These are the activations of a small neural network, seen along a few directions. Each row is one input.
Each table varies a few parts of the input and shows all the possible inputs, shuffled.
Descriptions start from the smaller parts, as in this example, which fits no table here: one of 8 places around a ring, together with either a single point or one of 9 places around a ring or (one of 2 separate values, together with one of 6 places along a line).
Shared parts are said once, and a part with two or three values counts as separate values.

Other details of the inputs shift rows strongly along two fixed directions, in all tables alike. That doesn't count.

A family of inputs:
R1: [ -5 -25  -6 -14  17 -35  14   3  -3 -22 -18  31]
R2: [ -1 -18  -1   2  19 -37  22   1 -11 -15 -40  19]
R3: [ 12  -9  21 -29 -11   7  14 -12  -3  16  23 -48]
R4: [ -7  18 -20  31  17   2  -7   0  -6   3  -7   8]
R5: [  7  23 -22  22  13  -7  -4   0  -2   2  -8  11]
R6: [ -8 -23   0   4  10 -29  39   5  -6  -9  -7  41]
R7: [ -6 -21  -5  -3  11 -41  29  -1  -8  -2 -16  36]
R8: [  2  24 -14  13   0   0 -23   8   0  -3 -12  20]
R9: [  0  -1  31 -14 -32   6   7 -11  13  30   3 -47]
R10: [-13  19 -12  22   4  10 -26   8  -4  -2 -12  17]
R11: [-16 -23   0  11  23 -28  19   2 -15 -14 -40  16]
R12: [ -5 -33   4  -6   7 -20  15  12   0 -22 -12  44]
R13: [ 11 -11  26 -21 -11  19  22  -6  -1   9  33 -43]
R14: [ -6  11 -16  18  15  16 -29   6   1  -8 -15  13]
R15: [ -1 -10  30 -23 -36  21   7   4   7  16  32 -30]
R16: [  8 -17  24 -34 -23  14  -5  -4  11  18  20 -40]
R17: [-11 -12  23 -18  -9  20   0  -2  10  13   1 -61]
R18: [  4  16 -18   4  -3  -2 -19   4  -5  -5   8  30]
R19: [  9  10 -20   7  18  11  -6   5   0 -26  20  22]
R20: [  5 -11  28 -27 -22  15  -6   0  16  20  -2 -51]
R21: [ 39 103 -65  55   5  82 -68 -10  -2  -7  79  15]
R22: [  4  -8  22 -27 -14  10   2  -3  14  12   1 -59]
R23: [  6  17 -18  11  -2  -5  -8  -9  -4  -2   9  30]
R24: [-26 -18   8  17   4 -29  14  -2  -4  -3 -38  30]
Each input here is: one of 4 places along a line, together with one of 6 places around a ring.
Changing only the place on the line of 4 turns R6 into R5. The same change can be made to R21. Which row results? -> R9

A family of inputs:
R25: [ 39  75 -42  29 -13  46 -47  -4   3   4  44   7]
R26: [-21 -65  85 -57 -61 -28  68 -12   9  55   4 -72]
R27: [ 37  76 -34  41 -10  52 -42  -2   6   3  48   6]
R28: [ 18  55 -41  21   6  49 -65   1  -4   6  54   9]
R29: [  4 -23 -16  15  36 -56  42  12 -11 -36 -39  64]
R30: [-13 -71  88 -84 -65 -21  42  -4  24  39  -8 -65]
R31: [ 13  25  27 -16 -50  76 -25  -1  23  24  62 -73]
R32: [-20 -22 -18  -7  16 -53   6   6 -15 -18 -33  81]
R33: [ -7 -24 -27  10  30 -61  32  -4 -21 -23 -36  71]
R34: [ 26  31  12 -12 -28  53  -6 -27   5  40  66 -91]
R35: [-13 -41 -18   1  38 -52  10   4 -15 -30 -34  74]
R36: [-17 -18 -17   2  15 -61  12   3 -14 -18 -32  79]
R37: [ 32  48 -44  18  21  53 -46   6   1 -25  47 -11]
R38: [ 20  53 -44  34  23  65 -37  -7  -7  -6  52   0]
R39: [-18 -79  75 -86 -39 -24  50 -18   9  39   0 -80]
R40: [ -8  81 -54  54  15  51 -79   0  16  27   4 -25]
R41: [  6  34  27  -5 -37  64 -11 -11  11  42  73 -77]
R42: [ 20  64 -39  40  23  54 -32 -13  -6  -7  56  -3]
R43: [ -19  -65   92  -54  -29  -15   41   -2   -2   28  -57 -117]
R44: [ 35  27  11 -44 -19  57 -25 -10  15  24  59 -95]
R45: [-37 -13 -34  37  48 -47  -5   3   5 -10 -81  40]
R46: [-26 -27 -11  19  20 -33  25  14 -15 -20 -29  84]
R47: [ 12  71 -39  49  27  54 -71 -13 -27  -4  -3 -33]
R48: [ 40  78 -36  38 -13  49 -44  -7   5   4  46   6]
R49: [ 14  51 -45  29  19  61 -43  -7  -5 -15  54  -4]
R50: [  6  59 -40  32   1  62 -50   2  -4  -5  56   7]
R51: [  7 -21 -18  11  34 -60  42   7 -12 -35 -42  64]
R52: [ -6 -29  -6   2  10 -43   0  16   0 -28 -38  84]
R53: [  6 -23 -23   3  33 -62  38  10 -14 -34 -43  64]
R54: [ -44  -61   97  -46  -49  -17   31   -6   -8   51  -50 -100]
R55: [ 18  46 -48  25  18  53 -52  -7  -7 -14  54  -5]
R56: [ -1 -70  78 -83 -37 -30  60  -7  17  27  -4 -89]
R57: [-10 -26 -22  -1  33 -63  19  -6 -16 -29 -36  70]
R58: [-31 -58 104 -47 -59 -13  30  -2   5  41 -59 -96]
R59: [ 19  37  34  -6 -47  68 -14  -7  23  32  64 -74]
R60: [-14 -16 -21  12  12 -59  24   5 -19 -12 -32  80]
R61: [ 29  37  23 -28 -52  53 -32 -13  22  35  58 -76]
R62: [-31   2 -20  36  19 -38 -16  15  21  -7 -85  49]
R63: [-16 -15 -14  25  15 -52  29   7 -16 -13 -28  79]
R64: [  0 -40 -15  -6  41 -53  16  17  -7 -41 -41  67]
R65: [-12 -36 -14   5  37 -40  32  19  -7 -52 -38  65]
R66: [-28 -33 -15  11  15 -44  10  14 -14 -28 -27  79]
R67: [ -9 -23 -19  22  33 -55  36  -2 -19 -25 -32  70]
R68: [-21 -77  96 -60 -63  -1  62   3  24  38  -4 -63]
R69: [ 34  65 -36  33  26  53 -27   1   2 -18  50 -10]
R70: [-22 -13 -29  29  51 -49   2  17  13 -23 -90  35]
R71: [ 24  57 -36  27 -10  60 -61   6   8 -12  49   7]
R72: [-12 -81  85 -67 -32  -4  73   4  17  26  -1 -84]
Describe the family of inputs behind these rows. -> one of 4 places along a line, together with either one of 2 separate values or one of 10 places around a ring
Changing only the place on the line of 4 turns R60 into R33. The same change can be made to R28. Which row results? -> R35
Change only the choice among 2 separate values in R45. List by row number the other rows that result. -> R47
Change only the place on the ring of 10 in R64. List by row number the other rows that result. -> R29, R37, R44, R51, R53, R56, R65, R69, R72
List by row number the other rows that have the place on the line of 4 in common with R68. -> R25, R27, R30, R31, R48, R52, R58, R59, R61, R62, R71

A family of inputs:
R73: [ 26 -14  42 -53 -36  36   4  -4  11  10  53 -65]
R74: [  8  23 -39  15  10   6 -28   2 -13 -27  26  76]
R75: [  2  33 -13  39  -1  26 -24  -1  -8  -4   2  16]
R76: [-23 -27  43 -26 -30   2   4 -15  14  28  -9 -51]
R77: [ -2  19 -16  21   2 -20 -26   8  -9  -5 -39  38]
R78: [ 39  41 -43  10  19  36 -35  12   4 -35  48  37]
R79: [-27 -39 -12  20  39 -45  20   7 -22 -36 -55  66]
R80: [-38 -77  76 -37 -40 -54  52  -5  15  18 -62 -20]
R81: [  2 -30  44 -40 -51   6  25   7  19  18  31 -17]
R82: [ 10  29  25   0 -37  41  -1  -9  -2  33  39 -63]
R83: [-11 -50  47 -28 -29 -55  62 -15  -1  21 -27  -4]
R84: [ 30  22 -26   7  22   0   7  -6   3 -10  16   2]
R85: [-12  -6  42 -15 -33  41  -2 -13   4  38  27 -75]
R86: [  7  -2  17  -5  -1  34   4   5  10   5  12 -50]
R87: [ 28  56 -42  35  31  31 -27   0 -19 -26  21   9]
R88: [ -3  30 -22  14   6   5 -42   1  -9   7 -11  10]
R89: [ -4  27 -22  25  11  11  -4   4  -8   3  19  15]
R90: [ -4 -19 -16  10   4 -46  14  13 -14 -40 -23 112]
R91: [-11 -51  44 -28 -28 -54  68  -7   9  24 -22  -4]
R92: [-15 -25  49 -11 -35  11  25   4  14  29  -1 -44]
R93: [ -9 -11  17 -17  -9  15 -12 -13   9  10  -2 -51]
R94: [-14   3  14  -6 -18  21 -15  -6  23  24   8 -39]
R95: [ -5  32 -38  40  26  -4 -12  -1 -25 -17   0  53]
R96: [ 21  45 -30  18  16  44 -42   0  18 -12  13 -22]
R97: [-21 -38  40 -23 -28 -41  23  14  11  23 -48 -10]
R98: [-18 -31  15  -4   7   1  18   6   2   2  -8 -17]
R99: [  9  27 -41  31  38   0 -32  -1  -3 -40 -30  42]
R100: [ 12 -10 -28  14  42 -55  27  -6 -18 -38 -37  68]
R101: [ 18  31 -22   5  16  13 -38   5  -7 -10 -16  -9]
R102: [ 27  48 -26  19  17  43 -16   5  -2  -7  37 -26]
R103: [-11  18 -20  31  14  20 -17   5  -1  -1   6  21]
R104: [ 19  24 -37  12  23   4  -4 -10  -2  -2  28   5]
R105: [  7  45 -53  33  30  32 -51  -1   9 -18  10  12]
R106: [-29 -51  -5 -10  27 -72  22  20  -7 -18 -75  52]
R107: [  0  -8  30 -25 -19  31  18  -3   6  31  41 -86]
R108: [  9  31  17   4 -32  41   2  -1   7  32  42 -55]
R109: [ 17  33 -22  -2 -14  45 -33   2   8   3  66  10]
R110: [  8   1  31 -28 -34  18  13 -28   4  46  42 -71]
R111: [-10 -30   6   9  26 -26  21   7 -13 -30 -45  31]
R112: [ -9 -62  32 -46 -12 -32  33   2  -5 -12   0  15]
R113: [  8  17  10  -8 -10  41  -6 -11  -8  20  44 -70]
R114: [ 15  14 -48  11  26   6 -23  12  -4 -37  29  69]
R115: [  8  54 -30  16   1  36 -56   5   5  20  19 -17]
R116: [ -9 -42 -11  -2  31 -71  42 -10 -20 -23 -40  58]
R117: [  4  24 -29   8  18   6 -41   2 -12  -4 -12  -1]
R118: [-15 -13  22   0 -20 -11   6   2  22  10 -26  -5]
R119: [-19 -55  35 -31 -14 -54  62  -9   5  23 -16  -1]
R120: [-12 -35  -8  -5  32 -63  18  24  -5 -29 -77  54]
Describe the family of inputs behind these rows. -> one of 2 separate values, together with one of 4 places along a line, together with either a single point or one of 5 places along a line
Changing only the choice among 2 separate values turns R105 into R93. The same change can be made to R118. Which row results? -> R80
List by row number the other rows that have the choice among 2 separate values and the place on the line of 4 in common with R91. -> R81, R92, R97, R108, R118

A family of inputs:
R121: [-27  -3 -31  44  47 -23  -5   7 -16 -32 -36  53]
R122: [  4  14 -27  50  26 -32   4  11  -9 -23 -52  50]
R123: [ 14  23  29 -30 -41  35 -16  -8  24  33  12 -97]
R124: [ 13  19  30 -36 -32  28 -25 -12  19  40  18 -95]
R125: [  5 -10 -30  14  28 -34  39   8  -6 -30   9  77]
R126: [ 10  11  25 -38 -27  32 -26 -15  15  47  20 -94]
R127: [ 22  70 -35  25  11  45 -51 -19  -3  31  32 -44]
R128: [ -4  10 -21  47  35 -19   5  10 -11 -25 -52  54]
R129: [ -52 -100   83  -40  -16  -41   75    1    5   20  -55  -47]
R130: [ 46  45 -27  -7  -7  59 -36 -10  15  -1  87 -18]
R131: [  8  58 -39  33  16  57 -54 -13  -8  18  40 -45]
R132: [  -1    9   20  -19  -24   33  -10  -19    2   52   27 -101]
R133: [ 44  48 -29  -5  -5  61 -34   3  17  -1  88 -18]
R134: [ 22  13  35 -20 -42  41 -17   1  24  30  11 -96]
R135: [ 15  -9 -27  -1  23 -23   9  21 -14 -40  10  81]
R136: [-17  -1 -33  27  42  -5 -21  15  -6 -40 -43  61]
R137: [ -13 -105   87  -84  -39  -55   79    2   -2    4   -6  -17]
R138: [ 39  49 -26   8  -8  54 -15 -24  -6   2  85 -22]
R139: [ -6  18 -27  36  25 -41  10   2  -8 -19 -54  46]
R140: [-48 -96  90 -38 -20 -45  77   5   8  17 -58 -49]
R141: [ 16  60 -23  22   6  76 -64   5  11  -6  31 -40]
R142: [ -5  19 -31  33  37 -46  -3  -2 -14 -13 -46  51]
R143: [ 21   4  29 -33 -35  45  26  -4   0  30  79 -69]
R144: [-17  -5 -41  18  39 -25 -25   8 -15 -28 -40  54]
R145: [ 37  53 -19   6  -7  57 -16 -14 -16   1  85 -20]
R146: [ -19 -101   74  -66  -32  -58  106  -12   10   18   -3  -20]
R147: [-35  -3  -4  25 -35 -32 -20  16   5  -2 -27 112]
R148: [ 19 -11 -28  -1  19 -27   5  -2 -11 -43  10  78]
R149: [ -9   2 -45  14  34 -31 -25   5 -15 -22 -43  54]
R150: [  2   7 -22  28  29 -13 -13  17  -1 -34 -55  57]
R151: [-67 -87 102 -38 -91 -56  69   2  14  61 -35   9]
R152: [-20  -2 -36  27  42 -15 -26  14  -8 -42 -37  57]
Changing only one part turns R151 into R147. The same change can be made to R131. Which row results? -> R144
Describe the family of inputs behind these rows. -> one of 2 separate values, together with either a single point or one of 5 places around a ring or one of 10 places around a ring
Change only the choice among 2 separate values in R146. List by row number the other rows that result. -> R130
Change only the place on the ring of 10 in R149. List by row number the other rows that result. -> R123, R124, R126, R134, R136, R141, R144, R150, R152
Change only the choice among 2 separate values in R142. List by row number the other rows that result. -> R124
